These are the activations of a small neural network, seen along a few directions. Each row is one input.
In each table, some parts of the input vary, and every possible input appears once, in random order.
A made-up example of a description, with smaller parts first: values(2) and (point or ring(9) or (line(4) and ring(8))).
Shared parts are said once, and a part with two or three values counts as separate values.
(in the rows, 128 means zero)

Other details of the inputs shift rows strongly along three fixed directions, in all tables alike. That doesn't count.

Rows:
x1: [120 122 132  99 154 128 153  93 143 104 123 156]
x2: [108 134 127 152 121 124  63  99 154 126 110 113]
x3: [114 126 161 130 139 100 138 146 139 127 114 106]
x4: [144 104 101  93  85 138 144 101 111 135 149  83]
x5: [122 130 123 144 141  96  96 106 139 129 132 134]
x6: [133 153 139 120 143 147 150 153 114 117 135 151]
x7: [116 114 168 110 154 107 165 120 159 122 101 119]
x8: [144 133 135 137 142 110 107 111 154 117 126 131]
x9: [117 146 114 164 102 110 106 167  88 151 156 131]
x10: [160 127 119  93 148 160 205 164 101 110 157 142]
x11: [119 141 127 115 144 123 132 112 134 102 134 143]
x12: [119 136 107 125 107 138 143 176  63 149 164 127]
x13: [112 117 127 129 151 130 131 118 146 101 122 159]
x14: [113 129 130 105 156 127 124 110 133 137 118 141]
x15: [110 188 138 185 159 107  61 179 117 138 143 149]
x16: [144 120 132 118 156 150 185 149 121 156 138 145]
x17: [103 128 115 148 122 122  78  99 143 131 118 111]
x18: [143 104 116 122  74 121 108 105 132 160 135  88]
x19: [136 152 141 145 133 128 133 154 137 125 129 153]
x20: [115 132 103 126  95 139 123 156  65 169 162 103]
x21: [138 131 124 149 105 148 129 183  98 127 141 136]
x22: [121  89 103 118 105 132 129 102 122 135 131 110]
x23: [108 114  92 148  94 129  92 131  93 158 143  92]
x24: [131 117 133 114 136 144 150 111 168  92 115 152]
x25: [141 119 131 127 154 172 183 143 123 136 130 134]
x26: [128 140 137 136 138 114  90 108 165 135 119 127]
x27: [140 120 124 102 145 131 193 150 126 118  93 120]
x28: [136 123 152 132 147 163 150 103 162 124 103 139]
x29: [105 168 134 176 153 130  93 188 111 110 139 160]
x30: [126 113  99 123  83 119 120 101 130 164 144  87]
x31: [137  92 110 111  78 140 140 107 133 115 128 116]
x32: [144  84 110 113  84 139 122 100 127 129 127 100]
x33: [123 147 153 157 111 105  59 111 151 139 114 127]
x34: [134 133 121 108 160 136 145 139 118 116 146 134]
x35: [145 119 135 104 152 131 192 148 127 113  90 128]
x36: [157 115 118 118 151 138 201 160 114 132 155 151]
x37: [146 131 132 126 142 142 188 158 125 137 141 156]
x38: [167 112 116 111 158 138 193 148 125 131 154 135]
x39: [121 113 106 124 102 117 120 108 123 163 141 103]
x40: [133 124 119 136  70 130 115 112 129 164 138  90]
x41: [113 147 130 124 126 120  78 108 141 130 121 118]
x42: [137 144  99 158 103 110 124 173  90 136 173 117]
x43: [127 128 141 109 133 126  98  94 148 125 108 128]
x44: [114 130 131 152 147 142 120 125 120 137 124 134]
x45: [111 107 117 134 100 140 138 113 119 134 128 126]
x46: [133 135 136 126 134 111  80 105 130 105 121 127]
x47: [107 131 122 121 135 102 133 126 129 121  84 118]
x48: [144 183 147 182 178 102  79 217 108  99 150 179]
x49: [147 116 107 129  75 119 141 117 126 135 150 104]
x50: [128 119 130 131 144 128 100 109 160 105 114 136]
x51: [117 103 101 120  83 133 136 102 134 119 136 109]
x52: [112 134 124 121 136 104 139 125 137 116  83 117]
x53: [128 125 147 124 131 155 155 110 165 107 104 152]
x54: [116 127 134 153 122 120  52 102 149 125 105 119]
x55: [121 147 147 121 133 135 109  98 144 132 113 132]
x56: [133 119  93 109 116 135 143 166  66 144 174 108]
x57: [143 113 155 129 145 159 144 106 158 124  97 142]
x58: [112 112 166 108 156 105 165 119 157 125 100 121]
x59: [121 111  98  98  89 137 139 104 111 158 145  88]
x60: [109 132 176 140 142  89 111 121 153 116 100 114]
x61: [149 122 157 120 129 129 153 110 162 124 104 160]
x62: [118 133 143 104 144 139 157  97 148 115 114 156]
x63: [157 132 138 142 145 113 110 144 128 118 136 139]
x64: [142 128 159 103 147 146 142  99 145 128 104 147]
x65: [121 137 102 125  90 145 131 155  71 165 164  95]
x66: [110 122 113 143 125 116  82 105 144 113 124 121]
x67: [140 179 138 152 178 124 103 212  79  91 155 170]
x68: [123 150 145 132 118 118  97 113 121 114 116 145]
Each input here is: line(4) and (values(2) or (values(3) and ring(5))).
The inputs of x16 and x33 match in every part but the line(4) part. If x12 is changed in the same way as x16 into x33, which row does it become?
Answer: x68
The inputs of x57 and x44 match in every part but the line(4) part. If x31 is changed in the same way as x57 into x44, which row does it become?
Answer: x13
Change only the ring(5) part in x51. List by row number the other rows that result.
Answer: x17, x25, x29, x66
Change only the values(3) part in x31. List by row number the other rows that result.
Answer: x48, x67
Change only the values(2) part in x60. List by row number the other rows that result.
Answer: x35

Rows:
x69: [143 105 124 103 112 138 161 117 131 124 122 116]
x70: [111 136 100 157  73 120  45 111 108 144 149  94]
x71: [144 134  96 139 103 138 123 176  74 141 181 124]
x72: [131 105 124  98 123 148 185 124 120 129 124 120]
x73: [137 137 139 131 166 124 138 154 139 108 122 153]
x74: [114 125 146 130 122 111 117  88 161 133 105 122]
x75: [137 141 158 127 176 126 139 153 139 125 118 151]
x76: [143 133  99 148 122 146 116 190  75 147 176 122]
x77: [132 104 118 101 122 130 165 113 129 127 130 115]
x78: [131 128 103 129  80 144 121 122 102 137 156 116]
x79: [100 131 139 125 126 111 109  83 151 129  94 123]
x80: [115 165 160 165 167 111  87 153 144 107 106 158]
x81: [131 108 137 110 113 139 168 118 133 147 118 115]
x82: [111 127 140 130 121 118 109  93 155 110  95 132]
x83: [152 140 139 138 171 136 161 191 118 121 139 150]
x84: [102 158 111 175 105 124  38 146 102 137 148 118]
x85: [138 129 124 113 155 133 168 160 114 136 136 130]
x86: [132  98 120  96 121 138 183 109 130 128 126 117]
x87: [129 119 104 138 100 142 108 125 110 144 149 112]
x88: [144 144 155 136 175 128 137 159 141 111 118 156]
x89: [138 127 101 127  83 139 114 126 102 138 161 113]
x90: [112 130 140 119 131 105 103  78 155 126  98 121]
x91: [135 105 123  99 121 134 162 112 124 125 127 112]
x92: [105 127 136 122 127 108 116  81 155 129 101 122]
x93: [138 142 148 142 168 128 143 161 138 115 121 155]
x94: [119 123 144 124 126 109 118  88 162 132 108 120]
x95: [115 157 143 154 165 109  92 152 140 101 114 160]
x96: [144 109 115 109 110 147 160 102 129 129 141 138]
What is each input in this table made of?
Answer: line(4) and (values(2) or ring(5))
The inputs of x84 and x76 match in every part but the line(4) part. If x78 is changed in the same way as x84 into x76, which row does it become?
Answer: x71
Change only the values(2) part in x87. List by row number the other rows that result.
Answer: x96

Rows:
x97: [156 116 119  98 196 152 176 137 131 125 151 160]
x98: [116  90 138 121  60  85 110  35 165 135  88  83]
x99: [ 96 165 122 164 141 123  48 154  92 119 144 141]
x100: [159  86 136  96 136 184 231 147 139 151 134 124]
x101: [120 113 120 137  78 114  98 104 123 164 123  80]
x102: [123 162 137 160 166 137  91 175 130 137 140 160]
x103: [113 114 161 109 159 116 134  52 205  73  73 169]
x104: [100 120 108 124 101 128 105  93 116 125 123  97]
x105: [142 161 155 152 175 129  94 139 163 108 113 174]
x106: [146 130 101 136  89 157 145 165  82 137 174 128]
x107: [ 99 131 135 108 128 111 154 108 136 136 115 106]
x108: [117 152 143 136 152 119  83 116 144  85 113 166]
x109: [128 121 104 157  46 106  78 124 101 154 141  65]
x110: [130 146 153 161 132 119  89 116 167 111 101 137]
x111: [130 107 135  97 126 110 191 112 146 119 114 124]
x112: [137 157 112 158 151 158 124 211  66 145 182 163]
x113: [133 163 121 151 158 105  70 157 122 107 158 153]
x114: [121 114 108  91 114 134 156 108 116 146 110 100]
x115: [143 101  85 112  71 132 176 162  79 142 153  86]
x116: [150 112 167  92 182 140 207 145 136 140 111 144]
What is each input in this table made of?
Answer: values(2) and (point or ring(9))
The inputs of x110 and x100 match in every part but the values(2) part. If x105 is changed in the same way as x110 into x100, which row does it become?
Answer: x102
Change only the values(2) part in x109. List by row number the other rows that result.
Answer: x101
Change only the values(2) part in x104. List by row number the other rows that result.
Answer: x103
